Each row below holds a small network's activations on one record, seen along a few directions.
After each row come some of the record's fields: Keliz, Vib, Digo, Navub, Dul.
A field that a record lacks is written absent.
Other fields move the rows too, some of them a lot.
In the rows, 500 means zero.
Random noise pushes rows far along 15 fixed directions. That doesn't count. These rows show it; they differ only by the noise:
[325, 712, 566, 566, 576, 691, 512, 484, 655, 461, 540, 389, 410, 611, 454,
 555, 533, 385, 779, 520, 421, 435, 405, 636, 393, 582, 229, 349, 279, 533,
 254, 534, 300]
[231, 599, 598, 432, 452, 597, 680, 529, 462, 566, 617, 558, 419, 608, 638,
 397, 550, 368, 424, 570, 388, 507, 480, 697, 331, 832, 492, 599, 328, 537,
 311, 488, 445]
[586, 317, 454, 231, 519, 626, 676, 457, 534, 759, 453, 555, 452, 511, 844,
 498, 657, 457, 529, 548, 589, 614, 514, 583, 491, 431, 791, 457, 524, 497,
 659, 508, 650]
[241, 510, 588, 409, 605, 629, 525, 417, 668, 394, 399, 635, 387, 815, 446,
 519, 455, 691, 495, 274, 444, 478, 665, 450, 677, 264, 481, 303, 776, 413,
 644, 362, 467]
[433, 526, 654, 319, 620, 380, 434, 593, 550, 689, 490, 607, 523, 555, 604,
 455, 460, 147, 570, 539, 513, 560, 646, 492, 311, 404, 523, 496, 531, 513,
 487, 537, 534]
[465, 715, 525, 494, 476, 428, 520, 314, 398, 739, 593, 530, 584, 691, 737,
 247, 657, 332, 266, 577, 707, 680, 399, 472, 490, 705, 579, 379, 345, 536,
 587, 533, 464]
[555, 621, 316, 534, 478, 301, 421, 283, 563, 489, 563, 319, 488, 441, 580,
 418, 662, 566, 516, 625, 399, 431, 433, 607, 668, 694, 450, 672, 468, 519,
 528, 314, 331]
[407, 432, 645, 626, 368, 258, 388, 427, 538, 717, 428, 568, 445, 397, 575,
 655, 581, 473, 422, 510, 556, 426, 781, 661, 463, 682, 329, 475, 243, 378,
 464, 622, 503]
[713, 350, 449, 627, 668, 417, 472, 255, 539, 572, 485, 393, 398, 275, 516,
 608, 597, 586, 455, 681, 508, 483, 702, 487, 556, 248, 677, 621, 801, 559,
 537, 424, 619]
[515, 564, 633, 243, 399, 564, 447, 495, 525, 422, 449, 557, 467, 612, 558,
 552, 628, 760, 460, 552, 473, 556, 391, 667, 473, 270, 831, 556, 784, 551,
 674, 444, 553]
[369, 711, 567, 521, 367, 366, 392, 625, 333, 374, 397, 533, 472, 665, 467,
 371, 434, 583, 361, 480, 549, 512, 439, 615, 485, 480, 585, 538, 693, 476,
 480, 528, 493]
[477, 549, 420, 775, 471, 503, 565, 528, 498, 435, 482, 509, 520, 400, 410,
 560, 538, 626, 457, 456, 405, 416, 540, 580, 543, 424, 460, 582, 483, 547,
 402, 480, 553]
[551, 424, 334, 623, 745, 486, 379, 438, 348, 575, 599, 408, 316, 682, 536,
 297, 505, 427, 413, 505, 673, 534, 587, 151, 593, 449, 434, 350, 491, 244,
 723, 434, 373]
[307, 608, 558, 417, 473, 831, 614, 587, 624, 367, 352, 384, 409, 714, 460,
 635, 567, 713, 723, 546, 425, 459, 336, 678, 529, 479, 668, 380, 672, 582,
 443, 425, 518]
[685, 346, 400, 552, 530, 380, 464, 274, 541, 599, 573, 543, 504, 308, 553,
 508, 598, 337, 314, 568, 707, 637, 651, 434, 531, 496, 493, 420, 433, 542,
 534, 646, 558]
[476, 412, 658, 309, 491, 546, 473, 752, 400, 545, 431, 345, 676, 420, 219,
 663, 273, 370, 641, 849, 467, 408, 466, 334, 428, 556, 617, 623, 576, 458,
 449, 523, 530]
[541, 479, 286, 597, 611, 263, 269, 557, 557, 382, 683, 449, 559, 465, 306,
 408, 572, 254, 398, 586, 494, 530, 569, 227, 548, 687, 413, 577, 409, 512,
 622, 392, 393]

[410, 419, 514, 702, 631, 457, 606, 567, 480, 782, 259, 502, 547, 526, 596,
 557, 381, 482, 702, 369, 387, 304, 745, 471, 616, 376, 363, 491, 464, 341,
 498, 417, 591] : Keliz=b2 Vib=v3 Digo=m1 Navub=h4 Dul=s3
[486, 501, 604, 453, 454, 339, 353, 604, 524, 607, 333, 440, 562, 485, 442,
 655, 480, 599, 626, 595, 449, 365, 596, 510, 555, 385, 561, 563, 595, 400,
 607, 431, 523] : Keliz=b2 Vib=v3 Digo=m3 Navub=h1 Dul=s6
[603, 655, 589, 776, 665, 400, 453, 455, 248, 792, 316, 324, 394, 512, 669,
 416, 378, 426, 613, 614, 675, 439, 564, 482, 413, 274, 511, 419, 664, 413,
 355, 586, 557] : Keliz=b2 Vib=v4 Digo=m6 Navub=h4 Dul=s6
[622, 528, 559, 322, 630, 638, 447, 450, 406, 340, 528, 471, 550, 549, 363,
 412, 290, 442, 565, 524, 539, 560, 372, 341, 474, 241, 491, 451, 720, 518,
 494, 556, 411] : Keliz=b1 Vib=v1 Digo=m1 Navub=h4 Dul=s5
[437, 494, 233, 768, 538, 553, 629, 685, 399, 200, 595, 627, 569, 513, 281,
 336, 385, 514, 244, 307, 449, 528, 493, 269, 592, 524, 520, 556, 611, 605,
 452, 440, 595] : Keliz=b2 Vib=v3 Digo=m4 Navub=h2 Dul=s2
[438, 663, 764, 388, 365, 373, 336, 376, 502, 686, 245, 243, 650, 581, 442,
 668, 393, 636, 756, 733, 504, 317, 430, 564, 640, 700, 412, 448, 489, 401,
 498, 469, 356] : Keliz=b2 Vib=v3 Digo=m6 Navub=h4 Dul=s2
[384, 662, 526, 749, 546, 376, 406, 373, 683, 423, 439, 408, 517, 556, 355,
 568, 525, 558, 526, 447, 475, 454, 570, 482, 617, 571, 371, 416, 592, 604,
 441, 385, 483] : Keliz=b2 Vib=v4 Digo=m6 Navub=h2 Dul=s3
[514, 326, 346, 642, 634, 379, 377, 427, 469, 498, 351, 325, 264, 551, 512,
 491, 480, 603, 567, 490, 557, 405, 696, 429, 718, 459, 432, 458, 672, 269,
 634, 391, 470] : Keliz=b2 Vib=v3 Digo=m2 Navub=h1 Dul=s3
[355, 665, 615, 345, 681, 467, 526, 407, 584, 335, 612, 472, 305, 534, 532,
 346, 468, 231, 477, 670, 385, 596, 542, 685, 262, 522, 637, 682, 921, 765,
 199, 411, 492] : Keliz=b2 Vib=v3 Digo=m3 Navub=h1 Dul=s5
[484, 606, 648, 548, 426, 521, 330, 364, 279, 476, 841, 445, 385, 619, 437,
 360, 617, 606, 255, 635, 534, 528, 337, 442, 353, 763, 317, 557, 116, 280,
 611, 540, 195] : Keliz=b2 Vib=v3 Digo=m6 Navub=h2 Dul=s3
[518, 450, 424, 573, 765, 753, 689, 718, 344, 512, 627, 502, 298, 503, 571,
 361, 387, 389, 654, 442, 360, 445, 474, 442, 285, 198, 460, 605, 506, 397,
 360, 469, 493] : Keliz=b2 Vib=v4 Digo=m2 Navub=h1 Dul=s2
[461, 578, 637, 538, 464, 361, 301, 376, 693, 442, 327, 562, 613, 532, 315,
 634, 408, 450, 560, 333, 651, 534, 633, 487, 628, 340, 238, 203, 518, 510,
 505, 646, 470] : Keliz=b1 Vib=v1 Digo=m2 Navub=h1 Dul=s5
[491, 836, 526, 623, 601, 558, 468, 300, 604, 737, 382, 242, 689, 774, 541,
 512, 708, 751, 696, 625, 474, 418, 304, 393, 773, 381, 615, 369, 553, 503,
 760, 193, 435] : Keliz=b1 Vib=v1 Digo=m2 Navub=h1 Dul=s5
[532, 381, 560, 552, 284, 490, 454, 600, 273, 378, 450, 632, 384, 424, 505,
 528, 453, 614, 262, 440, 670, 570, 533, 638, 373, 552, 571, 473, 495, 461,
 443, 773, 606] : Keliz=b2 Vib=v3 Digo=m6 Navub=h4 Dul=s6
[436, 694, 335, 442, 605, 565, 607, 570, 573, 439, 509, 401, 675, 594, 502,
 334, 475, 209, 674, 577, 388, 523, 305, 462, 522, 710, 521, 531, 519, 733,
 351, 385, 453] : Keliz=b2 Vib=v3 Digo=m1 Navub=h4 Dul=s2
[595, 607, 461, 795, 604, 473, 588, 419, 201, 516, 469, 362, 717, 463, 280,
 312, 238, 371, 289, 660, 686, 561, 432, 193, 605, 468, 527, 485, 702, 569,
 373, 570, 593] : Keliz=b2 Vib=v4 Digo=m2 Navub=h4 Dul=s3
[458, 313, 402, 123, 330, 505, 480, 834, 673, 141, 289, 601, 492, 423, 368,
 640, 374, 432, 655, 421, 461, 553, 490, 700, 505, 446, 660, 533, 797, 630,
 436, 602, 643] : Keliz=b2 Vib=v3 Digo=m2 Navub=h1 Dul=s5
[541, 308, 556, 333, 750, 461, 428, 485, 521, 628, 402, 488, 205, 602, 793,
 421, 552, 286, 633, 455, 587, 621, 695, 581, 350, 339, 658, 460, 765, 456,
 613, 475, 618] : Keliz=b1 Vib=v1 Digo=m3 Navub=absent Dul=s3
[260, 594, 578, 549, 531, 649, 379, 786, 275, 356, 551, 446, 175, 857, 469,
 328, 449, 411, 472, 500, 653, 555, 400, 454, 276, 705, 455, 311, 430, 314,
 447, 605, 377] : Keliz=b2 Vib=v4 Digo=m2 Navub=h1 Dul=s2
[519, 460, 588, 467, 663, 693, 389, 408, 550, 524, 675, 507, 226, 636, 596,
 552, 710, 569, 511, 556, 534, 543, 543, 442, 318, 419, 580, 371, 462, 441,
 625, 482, 406] : Keliz=b1 Vib=v1 Digo=m4 Navub=h2 Dul=s6
[581, 348, 526, 700, 394, 362, 398, 634, 426, 491, 381, 615, 652, 324, 280,
 655, 345, 499, 426, 397, 573, 444, 667, 388, 532, 435, 347, 461, 373, 427,
 502, 694, 601] : Keliz=b1 Vib=v1 Digo=m6 Navub=h4 Dul=s2
[551, 505, 292, 832, 517, 512, 393, 685, 576, 440, 342, 154, 500, 443, 377,
 723, 724, 693, 785, 712, 347, 304, 418, 521, 606, 716, 673, 609, 511, 591,
 543, 276, 574] : Keliz=b2 Vib=v3 Digo=m1 Navub=h4 Dul=s1
[712, 450, 325, 630, 552, 246, 398, 608, 337, 553, 591, 510, 507, 338, 609,
 315, 479, 282, 422, 425, 580, 560, 511, 382, 408, 534, 454, 616, 396, 490,
 522, 539, 536] : Keliz=b2 Vib=v4 Digo=m3 Navub=h4 Dul=s2
[398, 597, 648, 402, 508, 402, 429, 624, 647, 604, 251, 334, 461, 527, 628,
 663, 537, 527, 900, 573, 303, 342, 517, 772, 439, 524, 603, 619, 670, 570,
 427, 327, 554] : Keliz=b2 Vib=v4 Digo=m1 Navub=h4 Dul=s1
[462, 621, 517, 706, 581, 302, 407, 606, 717, 616, 474, 504, 699, 353, 436,
 658, 557, 338, 753, 448, 245, 321, 638, 519, 452, 498, 297, 610, 300, 621,
 400, 375, 496] : Keliz=b2 Vib=v4 Digo=m1 Navub=h4 Dul=s6
[417, 378, 274, 306, 175, 442, 601, 695, 496, 300, 332, 684, 549, 445, 568,
 482, 427, 519, 453, 298, 488, 502, 474, 765, 637, 697, 468, 530, 420, 494,
 433, 654, 533] : Keliz=b1 Vib=v1 Digo=m1 Navub=h4 Dul=s6
[560, 392, 752, 261, 750, 528, 151, 445, 766, 455, 821, 540, 338, 545, 347,
 659, 686, 416, 631, 584, 357, 521, 618, 334, 241, 266, 401, 520, 400, 397,
 762, 389, 287] : Keliz=b2 Vib=v3 Digo=m3 Navub=h1 Dul=s3
[514, 543, 457, 501, 485, 720, 489, 253, 494, 268, 651, 428, 408, 603, 400,
 466, 614, 681, 370, 597, 531, 566, 336, 493, 563, 629, 509, 423, 500, 544,
 522, 504, 338] : Keliz=b1 Vib=v1 Digo=m1 Navub=h4 Dul=s1
[364, 705, 756, 648, 511, 473, 651, 377, 484, 555, 537, 698, 684, 468, 433,
 498, 408, 588, 350, 435, 246, 409, 604, 599, 435, 307, 458, 707, 604, 632,
 334, 424, 554] : Keliz=b1 Vib=v2 Digo=m1 Navub=h4 Dul=s1
[543, 652, 428, 438, 474, 385, 338, 408, 574, 489, 496, 528, 263, 674, 879,
 395, 900, 686, 490, 444, 451, 563, 440, 804, 445, 480, 775, 563, 639, 578,
 706, 342, 482] : Keliz=b1 Vib=v1 Digo=m3 Navub=h4 Dul=s6
[592, 327, 444, 288, 373, 296, 474, 300, 433, 706, 376, 313, 447, 368, 707,
 522, 461, 509, 541, 708, 602, 440, 562, 588, 663, 841, 512, 577, 474, 355,
 530, 508, 433] : Keliz=b1 Vib=v1 Digo=m4 Navub=h2 Dul=s1
[562, 277, 257, 826, 510, 403, 508, 618, 349, 353, 462, 502, 333, 411, 476,
 428, 482, 592, 295, 318, 606, 534, 628, 413, 585, 548, 537, 531, 600, 443,
 550, 500, 676] : Keliz=b2 Vib=v4 Digo=m3 Navub=h4 Dul=s3
[442, 416, 513, 641, 381, 767, 944, 419, 373, 684, 468, 648, 781, 454, 508,
 547, 486, 736, 228, 491, 454, 481, 497, 429, 664, 561, 703, 537, 429, 578,
 514, 487, 735] : Keliz=b1 Vib=v1 Digo=m1 Navub=h4 Dul=s5

Which values does each new row have?
[432, 258, 635, 150, 571, 518, 313, 615, 589, 455, 449, 600, 422, 676, 410,
 628, 453, 611, 591, 465, 400, 427, 673, 339, 544, 329, 571, 485, 660, 272,
 838, 381, 441] : Keliz=b2 Vib=v3 Digo=m1 Navub=h4 Dul=s3
[554, 649, 479, 546, 497, 447, 478, 573, 560, 682, 604, 657, 753, 502, 551,
 490, 605, 436, 516, 386, 427, 479, 459, 385, 471, 369, 428, 488, 197, 512,
 630, 470, 463] : Keliz=b1 Vib=v1 Digo=m4 Navub=h2 Dul=s6
[345, 479, 620, 481, 496, 550, 457, 359, 465, 551, 471, 512, 464, 780, 491,
 472, 552, 597, 275, 552, 673, 575, 574, 315, 614, 729, 635, 276, 589, 444,
 692, 462, 511] : Keliz=b2 Vib=v4 Digo=m1 Navub=h4 Dul=s2
[613, 433, 373, 508, 502, 236, 309, 657, 636, 451, 501, 518, 565, 246, 380,
 590, 460, 207, 639, 495, 491, 469, 622, 501, 442, 436, 294, 556, 367, 516,
 410, 609, 470] : Keliz=b2 Vib=v3 Digo=m3 Navub=h1 Dul=s6
[503, 494, 509, 637, 598, 569, 624, 516, 328, 611, 381, 353, 469, 511, 544,
 427, 398, 328, 482, 690, 666, 567, 501, 446, 439, 628, 681, 444, 687, 604,
 327, 577, 672] : Keliz=b2 Vib=v3 Digo=m6 Navub=h4 Dul=s2
[425, 638, 698, 573, 623, 282, 456, 103, 456, 754, 474, 534, 497, 624, 632,
 366, 490, 506, 309, 541, 537, 498, 727, 475, 600, 412, 456, 495, 675, 431,
 565, 401, 458] : Keliz=b2 Vib=v3 Digo=m2 Navub=h1 Dul=s1
[591, 388, 181, 301, 480, 209, 411, 522, 614, 329, 602, 532, 548, 367, 498,
 331, 468, 325, 514, 369, 380, 510, 504, 487, 670, 580, 306, 711, 438, 446,
 598, 385, 355] : Keliz=b2 Vib=v3 Digo=m3 Navub=h1 Dul=s3
[620, 505, 504, 513, 250, 605, 531, 713, 389, 383, 597, 603, 624, 390, 384,
 567, 611, 667, 280, 534, 599, 615, 273, 525, 382, 441, 732, 541, 391, 588,
 562, 653, 643] : Keliz=b2 Vib=v4 Digo=m3 Navub=h1 Dul=s2
[696, 644, 590, 378, 364, 226, 231, 428, 507, 658, 508, 523, 568, 479, 699,
 528, 822, 655, 423, 638, 521, 543, 431, 665, 441, 343, 780, 640, 530, 524,
 793, 440, 522] : Keliz=b2 Vib=v3 Digo=m2 Navub=h1 Dul=s6
[597, 671, 546, 478, 438, 398, 570, 473, 341, 614, 345, 511, 470, 460, 749,
 379, 462, 604, 514, 475, 514, 498, 428, 779, 457, 182, 648, 636, 741, 514,
 418, 534, 591] : Keliz=b1 Vib=v1 Digo=m3 Navub=h1 Dul=s5
[549, 671, 699, 672, 625, 550, 425, 558, 344, 612, 600, 472, 419, 507, 517,
 513, 581, 528, 470, 681, 468, 475, 489, 506, 199, 271, 678, 606, 585, 543,
 441, 498, 542] : Keliz=b1 Vib=v1 Digo=m4 Navub=h2 Dul=s6
[488, 681, 699, 612, 529, 427, 249, 258, 543, 603, 447, 288, 398, 703, 499,
 602, 650, 904, 588, 575, 491, 361, 477, 448, 633, 471, 490, 409, 572, 347,
 734, 287, 333] : Keliz=b2 Vib=v4 Digo=m3 Navub=h4 Dul=s2
[439, 569, 210, 680, 620, 504, 502, 654, 469, 450, 606, 655, 256, 785, 828,
 173, 758, 429, 381, 159, 545, 649, 473, 502, 433, 531, 584, 405, 430, 495,
 677, 393, 542] : Keliz=b2 Vib=v3 Digo=m4 Navub=h2 Dul=s3
[463, 663, 434, 441, 554, 423, 487, 582, 532, 386, 328, 506, 489, 624, 567,
 321, 347, 238, 603, 368, 644, 635, 434, 555, 486, 434, 511, 338, 777, 663,
 339, 588, 565] : Keliz=b2 Vib=v4 Digo=m6 Navub=h4 Dul=s2
[333, 515, 775, 347, 657, 667, 549, 675, 587, 770, 274, 406, 494, 726, 581,
 626, 424, 299, 815, 618, 575, 513, 547, 435, 354, 485, 694, 283, 662, 535,
 476, 483, 658] : Keliz=b2 Vib=v4 Digo=m3 Navub=h4 Dul=s1
[469, 355, 403, 498, 538, 635, 573, 930, 308, 316, 505, 533, 532, 589, 263,
 435, 345, 595, 394, 454, 474, 515, 422, 222, 517, 303, 743, 610, 728, 401,
 676, 400, 666] : Keliz=b2 Vib=v4 Digo=m3 Navub=h1 Dul=s3
